Each row below holds a small network's activations on one input, seen along a few directions.
In each table, some parts of the input vary, and every possible input appears once, in random order.
A made-up example of a description, with smaller parts first: values(3) and (point or ring(9) or (line(4) and ring(8))).
Shared parts are said once, and a part with two or three values counts as separate values.
(in the rows, 128 means zero)

Other details of the inputs vary at random and push rows far along two fixed directions, the same in every table; ignore that.

A family of inputs:
x1: [ 67 108 158 128  82 129 160 178 140 127 112 128 169 174 114]
x2: [133  55 131 123  96  79 167  70 136 145  89 110  48 169 147]
x3: [168 212 117 136 184 134  90 101 123  53 140  88  50 113 192]
x4: [163 244 132 120 172 133  79 114 128 112 133 107  69  97 169]
x5: [125  59 128 117  98  83 167  62 128 141  84 122  47 169 139]
x6: [ 86  50 129 103 120 162 158 147 107 151 179 151 213 120  63]
x7: [147 223 111 123 183 146 101 100 134  80 155  94  64 108 179]
x8: [148  64 108 151  81  67 173  76 129 149  57 149  67 157 135]
x9: [124 131 150 118 148 148 112 166 123 159 164 140 188  98  89]
x10: [134  75 109 157 117 132 144 165  95 127 145 160 211 108  85]
x11: [ 70 158 148 114 104 177 136 196 103  91 136 145 193 149 110]
x12: [169 242 138 108 142 144  72  98 114  94 127 115  52  89 183]
x13: [112  85 106 112 105 138 132 113 145 162 121 155 157 124 118]
x14: [152 143 146 136 140 139  99 145 108 127 144 128 151 108 113]
x15: [112 250 142 133 135 145 102 160 144  49 109  97  79 148 190]
x16: [129 120 150 109 120 146 116 151 112 158 155 138 173 101  99]
x17: [118 119 116 131 176 145 131 147 104 111 165 124 164 124 101]
x18: [125  98 129 131 153 151 128 148 105 106 170 120 177 115 108]
x19: [154 138 105 169 150 120 124 146 116 102 130 141 152 107 127]
x20: [122  87 102 126 109  79 154  69 188 192  72 132  70 163 150]
x21: [100  54 111 117 110 161 134 160 137 174 159 162 235 112  83]
x22: [137  86 140 134 110  58 153  83 144 191  68 127  62 171 115]
x23: [ 71 144 150 117  94 163 134 202 115  95 142 133 201 150 109]
x24: [125  70 110 125 101  84 152  78 193 189  78 131  87 158 147]
x25: [187 210 103 172 154 126  94 116 116  59 120 116  84  92 188]
x26: [147 169 151 119 140 142  98 136 126 136 148 121 132  95 136]
x27: [153  79 147 124  81  69 144  78 137 175  70 123  54 162 132]
x28: [126  58 136 118  97  88 176  67 169 169 101 104  59 164 144]
x29: [ 81 199 135 127 129 144 127 177 134  86 117 115 139 156 131]
x30: [121 108 111 127 131 157 115 142 151 149 149 142 189 105 123]
x31: [149 147 142 137 153 133 100 149 114 129 142 131 149 114 107]
x32: [128  96 100 165 147 118 147 160 107 135 133 158 192 117  86]
x33: [134 161 123 121 165 150 118 123 138 101 167 106 118 111 145]
x34: [144 147 139 122 130 142  99 131  91 121 135 143 137 111 110]
x35: [116  92 129 111 123 147 144 126 125 134 165 123 148 121 115]
Each input here is: line(5) and (point or ring(6)).
- The inputs of x16 and x4 match in every part but the line(5) part. If x23 is changed in the same way as x16 into x4, which row does it become? => x29
- Which other rows does x33 become when the ring(6) part takes its other values? List them by row number. => x3, x9, x19, x24, x31

A family of inputs:
x36: [110  86 128 119 102 118 149 116 153 155 116 126 126 149 129]
x37: [113 142 120 131 146 159 117 158 126 112 160 129 175 117 116]
x38: [114  77 140 129 106 107 155 142 130 166 112 143 155 149  89]
x39: [119  85 121 139 102 107 153 118 137 134 104 129 119 152 131]
x40: [128 105 136 133 107 114 140 135 122 139 109 141 136 140 110]
x41: [128 121 117 141 110 112 143 118 135 120 105 133 108 140 139]
x42: [128 184 117 122 147 169  98 142 129  92 159 119 143 106 149]
x43: [121 143 114 140 139 159 118 160 109  92 156 134 177 115 121]
x44: [128 164 138 112 134 148 116 126 127 111 144 115 111 120 151]
x45: [ 93  54 135 117 107 110 168 126 140 169 118 134 139 161  93]
x46: [131 188 124 110 146 156 100 123 126  89 146 111 100 114 160]
x47: [125 153 137 131 142 157 109 160  95  91 158 132 168 107 116]
x48: [154 169 125 141 116 103 115  99 134 108  82 120  54 139 176]
x49: [131 199 123 128 171 174  94 152 118  73 167 114 147 101 148]
x50: [ 92  76 131 119 113 148 144 165 134 157 155 152 212 124  83]
x51: [184  85 104 145 147 107 121  81 115 148 131 136 108  93 126]
x52: [130 140 138 131 128 129 123 144 117 126 132 124 138 128 120]
x53: [118 160 125 133 150 158 109 169 119 114 153 134 182 103 118]
x54: [138 164 125 121 117 114 120 101 151 127  96 115  73 131 172]
x55: [129 144 135 130 126 130 123 129 110 105 127 126 120 127 129]
x56: [118  98 141 125 108 107 145 127 141 165 105 134 127 147 107]
x57: [150 150 116 141 101  79 141  75 148 121  58 114  25 154 183]
x58: [137 194 135 116 146 166  89 152 119 103 154 129 149  99 135]
x59: [126 134 134 120 113 122 121 119 143 146 109 132 112 135 141]
x60: [101  77 125 136 118 129 153 163 129 147 141 148 195 135  88]
x61: [147 189 120 130 143 136 105 117 116  68 125 108  75 121 175]
x62: [116 169 120 132 158 169 105 178 112 109 165 138 199  97 110]
x63: [142 163 139 128 128 106 122 103 131 108 107 108  64 139 161]
x64: [130 154 125 136 136 132 115 145 121 120 127 136 141 126 126]
x65: [147 172 127 138 128 107 113 111 138 115  95 119  72 137 166]
x66: [113  82 126 133 112 119 155 126 128 129 117 132 139 148 118]
x67: [100  76 139 128 123 151 149 175  99 132 162 147 213 126  76]
x68: [115  95 143 122 111 104 157 109 143 154 108 119  94 157 130]
x69: [188 114 109 136 161 105 110  68 134 155 131 123  76  95 145]
x70: [115 169 121 120 148 177 101 174 114 112 168 140 201  93 114]
x71: [146 185 129 135 136 146 102 140 104  90 136 122 121 113 142]
x72: [150  32 111 133 148 114 140 104 125 198 153 151 170 102  72]
x73: [121 163 123 116 145 164 111 136 128 101 155 121 145 115 138]
x74: [137 211 134 116 153 179  79 158 107  91 170 121 153  92 137]
x75: [142 165 119 132 133 108 130  90 145  99 100 104  51 148 177]
x76: [ 96  89 134 118 134 147 141 163 119 139 157 136 186 131  89]
x77: [129 188 118 138 162 164  98 176 106  88 161 132 183  94 129]
x78: [130 164 140 115 130 151 104 143 121 122 146 122 138 113 132]
x79: [121 152 124 126 147 145 122 131 132 106 140 118 129 127 138]
x80: [143 141 119 138 107  78 145  78 163 127  72 112  30 160 177]
x81: [126 123 121 136 115  99 146 117 140 141  95 128 105 146 137]
x82: [106  89 142 125 117 117 148 139 120 146 130 135 154 144  94]
x83: [113 130 142 121 134 138 127 141 120 130 142 127 147 127 109]
x84: [111  90 148 120 110 106 149 119 137 157 113 125 118 150 112]
x85: [188  88 102 145 139  92 128  59 124 152 114 132  75 105 137]
x86: [155 163 134 136 116 107 118 109 130 108  92 119  69 134 162]
x87: [121  98 135 130 108 110 156 114 124 132 109 128 104 152 127]
x88: [112  78 125 138 103 112 155 143 125 149 108 146 161 140 104]
x89: [113 125 119 134 141 161 128 161 105  98 159 138 188 119 108]
x90: [112  96 148 110 102 112 143 113 138 157 115 125 113 145 122]
x91: [ 96  52 131 129 106 113 164 135 148 169 120 136 161 155  96]
x92: [140 199 122 127 159 149  98 136 116  70 147 108 103 113 161]
x93: [180  79 106 140 150  93 130  72 129 166 126 133  96 107 121]
x94: [123 153 141 126 141 155 109 162 113 122 155 128 168 112 110]
x95: [108  68 125 134 107 106 161 130 143 153 115 131 144 157 112]
x96: [152  10 117 120 122  97 152  80 139 219 132 150 141 115  89]
x97: [133 143 138 111 110 108 138  82 150 133  99 108  44 151 168]
x98: [ 98  53 131 128 113 115 169 139 134 155 126 137 168 156  93]
x99: [124 125 135 126 126 117 145 121 127 126 122 121 106 145 132]
x100: [137 206 136 129 167 176  79 178 107  88 170 128 175  87 126]
x101: [ 98  83 128 122 130 137 149 159 115 136 151 139 184 138  86]
x102: [200 165 101 125 168 124  85  57 131 130 141 117  58  78 174]
x103: [117 150 124 133 145 156 115 163 127 111 157 135 175 108 119]
x104: [123 125 118 136 125 120 137 124 138 120 121 122 120 143 137]
x105: [ 93  58 134 113 107 131 160 134 141 163 133 137 170 148  96]
x106: [125 131 132 119 111 118 126 114 144 150 105 134 108 140 138]
x107: [132 157 123 139 135 146 109 154 107 105 135 142 157 116 124]
x108: [132 149 118 143 128 135 121 140 123  97 129 133 133 119 142]
x109: [126 183 128 132 156 164  93 165 113 106 154 136 170 102 124]
x110: [136 169 135 124 134 121 125 102 138 112 115 106  61 138 165]
x111: [132 179 133 130 157 156 108 154 107  86 161 118 141 111 138]
x112: [119 116 123 132 114 111 145 115 152 142 108 128 108 144 133]
x113: [ 95  48 129 124 106 122 167 145 116 148 129 146 173 151  82]
x114: [175 122 103 143 190 155  91 135  96 127 192 141 187  59  99]
x115: [120  89 140 128 101  97 154 120 134 162 102 128 115 158 109]
x116: [131 137 131 109 111 107 134  84 152 128  98 106  45 150 170]
x117: [128 132 143 111 105 102 135  86 147 142  97 113  58 150 154]
x118: [116  94 143 123 105 106 149 121 138 166 107 128 118 152 107]
x119: [129 143 123 122 111 117 132 101 157 131 106 122  82 137 158]
x120: [141 175 130 132 133 120 108 118 139 121 106 120  87 129 159]
x121: [111  68 144 129 106 109 155 150 129 168 117 145 170 147  83]
x122: [153 172 133 134 119 117 114 112 120 101 105 113  73 130 162]
x123: [113  88 146 114 102 122 140 137 139 168 119 140 153 138 101]
- What is each input in this table made of? => values(2) and line(4) and (point or ring(10))
- The inputs of x91 and x95 match in every part but the line(4) part. If x69 is changed in the same way as x91 into x95, which row does it become? => x114
- The inputs of x109 and x64 match in every part but the line(4) part. If x118 is changed in the same way as x109 into x64, which row does it become? => x115
- The inputs of x123 and x86 match in every part but the line(4) part. If x54 is changed in the same way as x123 into x86, which row does it become? => x88
- A walk changes only the line(4) part. It starts at x116 and steps to x76. List the rest of the walk in order. => x92, x61
- Which other rows does x83 become when the values(2) part takes its other values? List them by row number. => x84
- Which other rows does x87 become when the ring(10) part takes its other values? List them by row number. => x40, x41, x43, x55, x57, x71, x89, x107, x113
- Which other rows does x101 become when the line(4) part takes its other values? List them by row number. => x45, x46, x113
